[ 84 137 113 105  75  88] : z_245
[137  84 113 105  96 118] : z_852
[116 136 105 113 109 143] : z_294
[137  84 113 105  96  88] : z_243
find: [137  84 113 105  96 118] -> z_852
find: [137  84 113 105  96  88] -> z_243

[135 134  73 136 136 169 147]  z_151
[174 113 141 158 126 138 161]  z_932
[157 105 118 122 125 110 130]  z_158
[146 146 110 115 101 134  92]  z_149
[132 140 131 140 122 125 128]  z_620
[124 100 191 144 117 119 127]  z_890
[104 180 111 113 139 166 128]  z_121
[135 105 153 150 121 123 136]  z_104
[118 121 124 132 129 123 138]  z_333
find: [118 122] -> z_158
find: [122 125 110] -> z_158

[126 132 116 132 126 133 138 142 122 131 137 132 126 143 133 130 127 129
 121 130 125 127 129 125 124 136 143 135 109 129 126 126 138 123 139 134
 126 130 125 126 145 134 129 122 145 123 129 143 125] : z_987
[106 160  96 133 156 159  94 145 118 135 118 135 158 108  83  83 154 137
 100 158 143 172 141  84 109 128 131 133 172 109 136 159 167 150 120 155
 113 149 161 117 101 129  90 130 109 140 147 141 104] : z_737
[131 126 134 134 137 122 129 132 117 140 123 126 153 117  91  93 141 130
 103 149 139 167 137  87 111 104 134 121 166 123 119 145 153 153 128 142
 135 127 165 121 117 128 103 137 123 130 140 141 124] : z_847
[116 161 107 125 149 156 104 137 117 139 121 129 154 114  89  89 146 132
 102 153 140 168 138  86 110 112 133 125 168 119 125 150 157 152 125 146
 128 134 163 120 112 128 100 134 119 132 143 141 118] : z_606
[125 131 116 131 127 132 138 143 123 132 138 132 126 142 135 129 127 129
 121 130 124 126 132 125 124 137 144 135 108 130 127 125 140 122 138 135
 126 131 125 126 147 134 127 122 147 122 127 144 126] : z_834
[128 130 121 131 126 134 134 135 122 129 132 131 127 138 130 130 126 127
 123 130 128 129 124 127 127 134 134 132 119 128 126 129 130 127 138 130
 131 129 126 128 136 130 132 125 135 124 132 134 128] : z_719
[126 131 116 132 126 134 138 142 121 131 136 132 127 143 133 130 127 127
 120 130 126 128 127 125 125 136 141 135 110 129 126 127 136 124 140 134
 128 131 125 127 145 133 131 122 144 122 130 142 126] : z_687
[145 151 119 122 162 146  99 124 115 141  85 122 131 106  90  77 136 120
  78 126 152 160 135  89 112  92 144 109 183 127  99 125 142 157 117 130
 152 126 189 112 122 116 107 148 127 115 129 155 141] : z_254
[137 158 121 118 149 151 110 126 116 142 110 121 143 116  94  89 136 123
  94 138 143 162 135  89 112  91 139 112 170 130 105 133 143 155 126 133
 149 119 175 119 124 123 110 144 129 120 133 146 137] : z_6
find: [125 142 157] -> z_254
find: [131 126 134 134 135 122 129 132] -> z_719

[180 102 133  50] : z_669
[166 102  50 133] : z_615
[180 102  50 133] : z_724
find: [180 102  50 133] -> z_724
find: [180 102 133  50] -> z_669
find: [166 102  50 133] -> z_615

[150 140 138 138 120 115  99 137 132 110 123 133 149 103 108  97 131 140
 134 117 133 133  97 140 102 117 129]  z_7
[144 183 125 176 102  96 106 133  95 112 110 169 161 112 150 180  72  97
 147  64  95 135 102 173 123 150 134]  z_693
[149 130 135 130 122 123 100 138 141 114 126 117 140 105 106  83 147 144
 129 131 144 137 107 131 104 118 130]  z_680
[129  93 126  89 153 141 113 124 161 142 145  83 110 125 101  76 182 164
 104 166 160 136 154 115 125 108 129]  z_939
[112 150 181  72 129  92  85 123 137 110 133 132 149 108 118 122  95 152
 145  81 108 120  98 166 111  98 132]  z_690
[118 123 128 116 151 120 121 118 128 141 135 134 125 135 125 148 128 140
 117 127 120 124 142 148 135 116 124]  z_180
find: [137 132 110 123 133 149] -> z_7
find: [112 150 180  72] -> z_693
find: [105 106  83 147 144 129 131] -> z_680
find: [ 95 112 110 169 161 112 150 180  72  97 147  64] -> z_693
find: [ 83 110 125 101  76 182 164 104 166 160 136] -> z_939

[138  50  57 142] -> z_480
[ 56 142  50  80] -> z_406
[138 135  50 145] -> z_641
find: [142  50  80] -> z_406
find: [ 56 142  50] -> z_406
find: [ 57 142] -> z_480
find: [135  50] -> z_641
find: [ 50  57 142] -> z_480

[124 140 136  92 102 104  99 142  97  76 142  97  96 158 185 117]  z_326
[112 130 133 112  75 101 144 144  97  90  93  94  92 136 169 101]  z_734
[120 125 131 114 128 114 104 136 116 106 138 111 113 145 154 125]  z_667
[151 113 141 117 140 101  73 140 111 112 160 101 104 161 147 119]  z_327
[145 123 135 123 127 113 106 133 120 123 143 116 117 147 128 128]  z_109
[134 126 131 126 126 124 120 130 125 126 134 124 124 137 131 123]  z_830
[134 125 131 127 130 121 116 131 124 125 135 122 123 131 140 136]  z_621
[135 136 134 113 109 125 118 133 112 107 135 115 113 146 147 117]  z_844
[145 128 134 125 123 118 115 130 120 122 138 121 120 136 142 123]  z_262
[114 135 134  92 112 101  90 144  97  75 144  93  94 152 189 119]  z_689
[165 133 123 106 127 113 123 135 120 113 164 101 104 167 141 113]  z_738
find: [ 92 112 101  90 144  97  75 144  93  94] -> z_689
find: [125 123] -> z_262
find: [124 120 130 125 126] -> z_830
find: [123 135 123 127 113 106 133 120] -> z_109
find: [144  97  90  93  94  92 136] -> z_734
find: [124 120 130 125 126 134 124 124 137 131 123] -> z_830

[125 187 122 128 114 136 136 104 126 141 120 121 125 123 121 134 126 117
 101 127 131 126 126 140 139 115 123 138 122 128 125 130 118 142 133 119
 132 107] -> z_923
[127 156 108 115 141 134 107 118 124 159 119 126 107 105 121 120 144 121
  97 125 119 125 134 122 121 122 143 125 124 129 127 125 146 127 127 132
 138 136] -> z_769
[134 157 118 123 130 138 119 134 118 100 151 126 119 143 132 125 121 140
 159 126 119 125 125 125 127 124 141 128 124 126 114 130 116 121 132 141
 121 136] -> z_59
[134 157 118 123 130 134 119 138 118 100 151 126 119 143 132 125 121 140
 159 126 119 125 125 125 127 124 141 128 124 126 114 130 116 121 132 141
 121 136] -> z_483
[137 187 122 128 114 136 136 104 126 141 120 121 125 123 121 134 126 117
 101 127 131 126 126 140 139 115 123 138 122 128 125 130 118 142 133 119
 132 107] -> z_316
find: [134 157 118 123 130 138 119 134 118 100 151 126 119 143 132 125 121 140
 159 126 119 125 125 125 127 124 141 128 124 126 114 130 116 121 132 141
 121 136] -> z_59
find: [125 187 122 128 114 136 136 104 126 141 120 121 125 123 121 134 126 117
 101 127 131 126 126 140 139 115 123 138 122 128 125 130 118 142 133 119
 132 107] -> z_923
find: [134 119 138] -> z_483
find: [137 187 122 128 114 136 136 104 126 141 120 121 125 123 121 134 126 117
 101 127 131 126 126 140 139 115 123 138 122 128 125 130 118 142 133 119
 132 107] -> z_316

[126  51 130 123 128 113 140 131 139]  z_83
[ 93 171 139 115 118 136 124 132 124]  z_546
[126 120 130 123 128 113 140 131 139]  z_893
[120 147 135 129 118 136 106 180 133]  z_94
[ 66  98 109 110 134 124 144 128 132]  z_8
find: [ 93 171 139 115 118 136 124 132 124] -> z_546
find: [ 93 171] -> z_546
find: [ 98 109] -> z_8

[130 140  96 110 128 123 132 116 141 125 140 148 144 156 133 128 116 136
 132 117 123 122 131 115 146 131 135 160 136 114  97 142 130] : z_927
[ 91 138 137 104 117 115 122 118 164 128 127 160 151 131 147 117 154 114
 123 108 136 124 114 149 129 138 158 108 127 126  98 124 123] : z_569
[ 88 107  98 135 149 127 140 150 184 167 134 160 144 124 134 121 115 148
 129 125 125 148 125 121 112 114 132 124 107 127 120  99 130] : z_256
[153 120 140 146 136 166 115 119 116 147 105 133 124 148  98 108 131 111
 123 129 118 125 113 140 149 120 120 111 139 135 144 143 163] : z_89
[130 140  96 110 128 123 132 116 141 125 140 148 144 156 133 128 116 136
 132 117 136 124 114 134 129 138 158 108 127 126  98 103 123] : z_309
[130 140  96 110 128 123 132 116 141 125 140 148 144 156 133 128 116 136
 132 117 123 122 131 115 146 131 135 160 136 114 151 142 130] : z_996
[109 140 119 160 132 107 116 140 141 144 132 125 148 124 142 101 167 121
 144 188 167 149 135 121 116 139 134 162  98 118 147 133 125] : z_205
find: [130 140  96 110 128 123 132 116 141 125 140 148 144 156 133 128 116 136
 132 117 123 122 131 115 146 131 135 160 136 114  97 142 130] -> z_927
find: [130 140  96 110 128 123 132 116 141 125 140 148 144 156 133 128 116 136
 132 117 123 122 131 115 146 131 135 160 136 114 151 142 130] -> z_996

[161 120 200 196] : z_482
[170  90 129 142] : z_30
[168  52 142 129] : z_772
[134 115 121 119] : z_279
[ 91 161 117 100] : z_424
[134 125 101  98] : z_872
[121 136 137 133] : z_785
[161 120 137 155] : z_867
find: [134 115 121] -> z_279
find: [134 125 101] -> z_872
find: [129 142] -> z_30
find: [161 120 137 155] -> z_867
find: [161 120 200] -> z_482
find: [121 136] -> z_785

[121 143 125 119 134 133 145 138 122] : z_219
[117 141 149 142 121 136 123 138 117] : z_85
[125 120 120 128 128 125 132 124 131] : z_331
[128 105 141 150 135 141 116 120 124] : z_587
[105 135 128 141 150 116 141 137 118] : z_393
[178 121 109 121 124 133 121 135 112] : z_19
[150  72 134 138 127 124 118 118 122] : z_564
find: [121 109] -> z_19
find: [133 121 135] -> z_19
find: [128 105 141 150 135 141 116] -> z_587
find: [141 150 116 141 137 118] -> z_393

[ 83 145 171 132 170  89 143 154] : z_31
[114 130 103 110  97 137 155 148] : z_532
[123 128  61 103 144 153 125 130] : z_471
[116 111 117 117 128  97 111 136] : z_986
[114 130 103 110  97 137 155 106] : z_13
[117 148 139 120 111 113  84 113] : z_829
[157 145 136 121 132 112 149  97] : z_72
[157 167 144 138 112 160 181 124] : z_796
[155 159 149 106  84 155 183 140] : z_712
[111 142 163 162 123 130 113 134] : z_313
find: [114 130 103 110  97 137 155 148] -> z_532
find: [123 130] -> z_313

[128 105  99 146 140 110 128 128 129 134 108 130 130 112 127 128] = z_779
[148 111 107 128 128 114 127 114 129 132 113 129 125 116 126 129] = z_229
[127 138 140 120 122 137 126 136 129  84 137 130 125 135 126 129] = z_187
[127 146 152 114 118 143 126 128 129 123 144 126 125 141 128 129] = z_714
[127 128 138 120 128 137 126 136 129 123 137 126 125 135 126 129] = z_142
[127 138 140 120 128 128 128 129 123 136 137 126 125 135 126 129] = z_247
[127 153 196 108 113 149 126 150 129 120 150 125 125 147 128 129] = z_296
[128 140 128 119 122 138 126 128 129 123 128 126 125 136 126 129] = z_459
find: [129 123 144 126 125 141 128 129] -> z_714
find: [119 122 138 126 128 129 123 128 126] -> z_459
find: [108 130] -> z_779
find: [136 129 123] -> z_142

[132 127 165 161 136] : z_998
[134 122 115 116 139] : z_891
[145 137 113 102 137] : z_185
[132 127 165 161 105] : z_182
[132 127 150 134 147] : z_499
[141 116 142 143 118] : z_436
find: [132 127 165 161 105] -> z_182
find: [137 113] -> z_185

[156 176 142 186]  z_495
[164 148 124 151]  z_113
[156 176 142 163]  z_963
[177 156 123 201]  z_379
[164 148 124 155]  z_21
find: [156 176 142 163] -> z_963
find: [156 176 142 186] -> z_495

[108  74  92 121 129]  z_810
[103  89 171 116  91]  z_657
[121 127  71 102 145]  z_938
[115  74 112 100 163]  z_135
[115  74 112 150  90]  z_850
[117  91 129  95  97]  z_683
[105 143 106 160 152]  z_576
find: [116  91] -> z_657
find: [115  74 112 100 163] -> z_135
find: [112 100 163] -> z_135
find: [127  71] -> z_938
find: [108  74  92 121] -> z_810
find: [115  74 112 150  90] -> z_850

[151 131 149 108  78 138 146 142 134 135  78 102] = z_967
[137 165 164 129  94 195 164 137 114 133  84 145] = z_462
[151 128 146  97  84 128 145 144 132 139  73 113] = z_585
[131 105 140  79  86 116 146 144 126 125  87 114] = z_40
[162  91 141 199 160 129 139 175 120 125  73 144] = z_162
[133 160 158 121  98 193 161 141 116 134  80 144] = z_726
[139 175 160 120  91 199 162 141 125 129  73 138] = z_3
[137 164 165 128  88 198 165 147 113 142  64 142] = z_920
find: [164 165 128  88 198 165] -> z_920
find: [141 199 160 129 139 175 120 125  73 144] -> z_162
find: [139 175 160 120  91 199 162 141 125 129] -> z_3
find: [158 121  98 193 161 141 116] -> z_726
find: [131 105 140  79  86 116 146 144 126 125] -> z_40

[107  76  75 173  72] = z_843
[151  77 138 165 184] = z_603
[163 108 117 129  77] = z_864
[ 71 169 115  90 162] = z_382
[129 169 116  77 103] = z_636
[178  94  69 110 139] = z_915
[147 174 125 165 184] = z_992
[153 160  98 140  77] = z_589
[139  66  85 109 156] = z_710
[143 180  89 129  77] = z_323
[143 180  89 158 129] = z_876
find: [151  77 138 165 184] -> z_603
find: [163 108 117 129  77] -> z_864
find: [160  98 140  77] -> z_589
find: [ 75 173] -> z_843
find: [110 139] -> z_915

